Each row below holds a small network's activations on one input, seen along a few directions.
Each table varies a few parts of the input and shows all the possible inputs, shuffled.
Descriptions start from the smaller parts, as in this example, which fits no table here: one of 4 places along a line, together with either a single point or one of 9 places around a ring or (one of 2 separate values, together with one of 8 places around a ring).
Shared parts are said once, and a part with two or three values counts as separate values.
In the rows, 128 means zero.

Table:
row 1: [168  95 141 110 105 128 114 165 181 170 110 134]
row 2: [129 120  93 120 103 115 118 100 151  99 165 155]
row 3: [ 86  69  43 132 143 189 117  60 134  84  65 103]
row 4: [146  59  62 138 157 144 109  87 136 159  57  42]
row 5: [156 131 150 139 150  78 112 112 120 182  94 140]
row 6: [118 148 188 143 140 184 170 141 120 124 138 133]
row 7: [ 88 133 124 129 147  95  98  88  87 100 129 174]
row 8: [130 143  89 107 123 105 113  91 155  82 153 161]
row 9: [115 126 129 110 120 201  86 113 104 130 152 186]
row 10: [120 158 177 150 132 132 173 119  95 122 147 102]
row 11: [124 129 150 123 154  61  99 125 108 177  98 130]
row 12: [ 73 148 168 133 168  96 167 156  80 102 125 112]
row 13: [141 124 101 131 149  43 117 168 157 155 102 130]
row 14: [130 156 130 137 101 177 157 186 134 114 174  92]
row 15: [109 184 124 135 141 111 187 159 171  98 124 117]
row 16: [134 113 143 128 103 169 102  81 103 119 144 180]
row 17: [ 92 123  82 134 131  70 103 119 140  87 157 157]
row 18: [ 95 123 108 153 135  91 132  76  93 129 155 182]
row 19: [152  94 157 132 118 136 129 141 129 207 111 159]
row 20: [129 103  94 125  80 165  84 138 133  97 177 147]
row 21: [166 115 125 135 144  60 107 151 164 145 113 114]
row 22: [154  91 161 121 117 149  82 164  90 192 128 125]
row 23: [ 86 174 135 136 154  98 158 170 153  78 128 106]
row 24: [166 103 138 124 129  90 147 137  97 197 102 139]
row 25: [168 116 112 109  83 135  99 184 150 177 125 115]
row 26: [123 185 159 130 112 194 150 157  84 137 127 119]
row 27: [141 123 135 119 126 145 117  71 100 110 139 176]
row 28: [157  99 105 101 103 159 110 117 139  81 167 157]
row 29: [178  96 140 112 122  86 108 141 165 150 133 102]
row 30: [126 145 159 119 119 170 169 173 165  97 134 117]
row 31: [ 92 124  93 143 151 188 158  87 129  98  74  19]
row 32: [126 173 149 113 115 132 161 134 155 100 161  78]
row 33: [107 199 163 151 149 129 173 113 106 127 116 122]
Q: The inputs of row 13 and row 23 match in every part but one. If row 24 is changed in the same way as row 13 into row 23, which row does it become?
A: row 10
Q: Describe the family of inputs behind these rows.
A: one of 3 separate values, together with either a single point or (one of 2 separate values, together with one of 5 places along a line)
Q: Which other rows does row 4 become when the choice among 3 separate values takes its other values? List them by row number.
A: row 3, row 31
Q: List by row number the other rows that have the choice among 3 separate values in common with row 9.
A: row 2, row 3, row 7, row 8, row 16, row 17, row 18, row 20, row 27, row 28

Table:
row 34: [ 93 125  64 153 131 188 106  97 125  83  99 102]
row 35: [ 86 145  75 154 118 188 164  80 102  96  96 103]
row 36: [123 138 112 148 139  93 130 166 140 101 133 161]
row 37: [157 130 188 148 158 120 192 153 151 154  98  85]
row 38: [213  40  54  70 124  61  22  62 140 204  70 178]
row 39: [149 129 185 115 146 126  93 181 106 164 156 131]
row 40: [105 146 155 125 141 107 162 132 126 104 151 153]
row 41: [ 67 138 133 110  94 146 133  81 120  82 186 134]
row 42: [140 167 188 135 115 134 152 172 110 179 130 145]
row 43: [165 129 142 146 145 102 153 185 159 161 104  66]
row 44: [109 122 113 103  96 145 102  99 129  79 186 150]
Q: Describe the family of inputs behind these rows.
A: either a single point or (one of 2 separate values, together with one of 5 places along a line)
Q: Which other rows does row 37 become when the choice among 2 separate values takes its other values? List them by row number.
A: row 43

Table:
row 45: [131 158 165 108  91 128 146 177 124  88 216 180]
row 46: [199  87 121 123 160  38  43 143 137 244  48 110]
row 47: [ 73 138  95 150 127 190 178 100 144  43 132  55]
row 48: [ 95 153 137 153 161 205 205 133 145 104 107  17]
row 49: [ 97 169 156 115  90 132 138 110  98  54 209 245]
row 50: [ 32 148  62 167  98 203 177  56 109  20 142 123]
row 51: [ 91 180 136 152 189 120 200 160 152 109  92  18]
row 52: [169  40  85  95 120 106  31  80 161 176  83 163]
row 53: [199  55  93 107 126 106  67 124 137 248  69 118]
row 54: [160 204 225 142 161  73 143 230 104 152 147 146]
row 55: [145 170 222 128 119 128 164 185  98 157 174 146]
row 56: [145  34  38  95  94 106  44  36 128 143 116 217]
Q: The inputs of row 49 and row 45 match in every part but one. If row 56 is changed in the same way as row 49 into row 45, which row does it become?
A: row 52
Q: Describe the family of inputs behind these rows.
A: one of 3 separate values, together with one of 4 places along a line
Q: Which other rows does row 46 become when the choice among 3 separate values takes its other values? List them by row number.
A: row 51, row 54
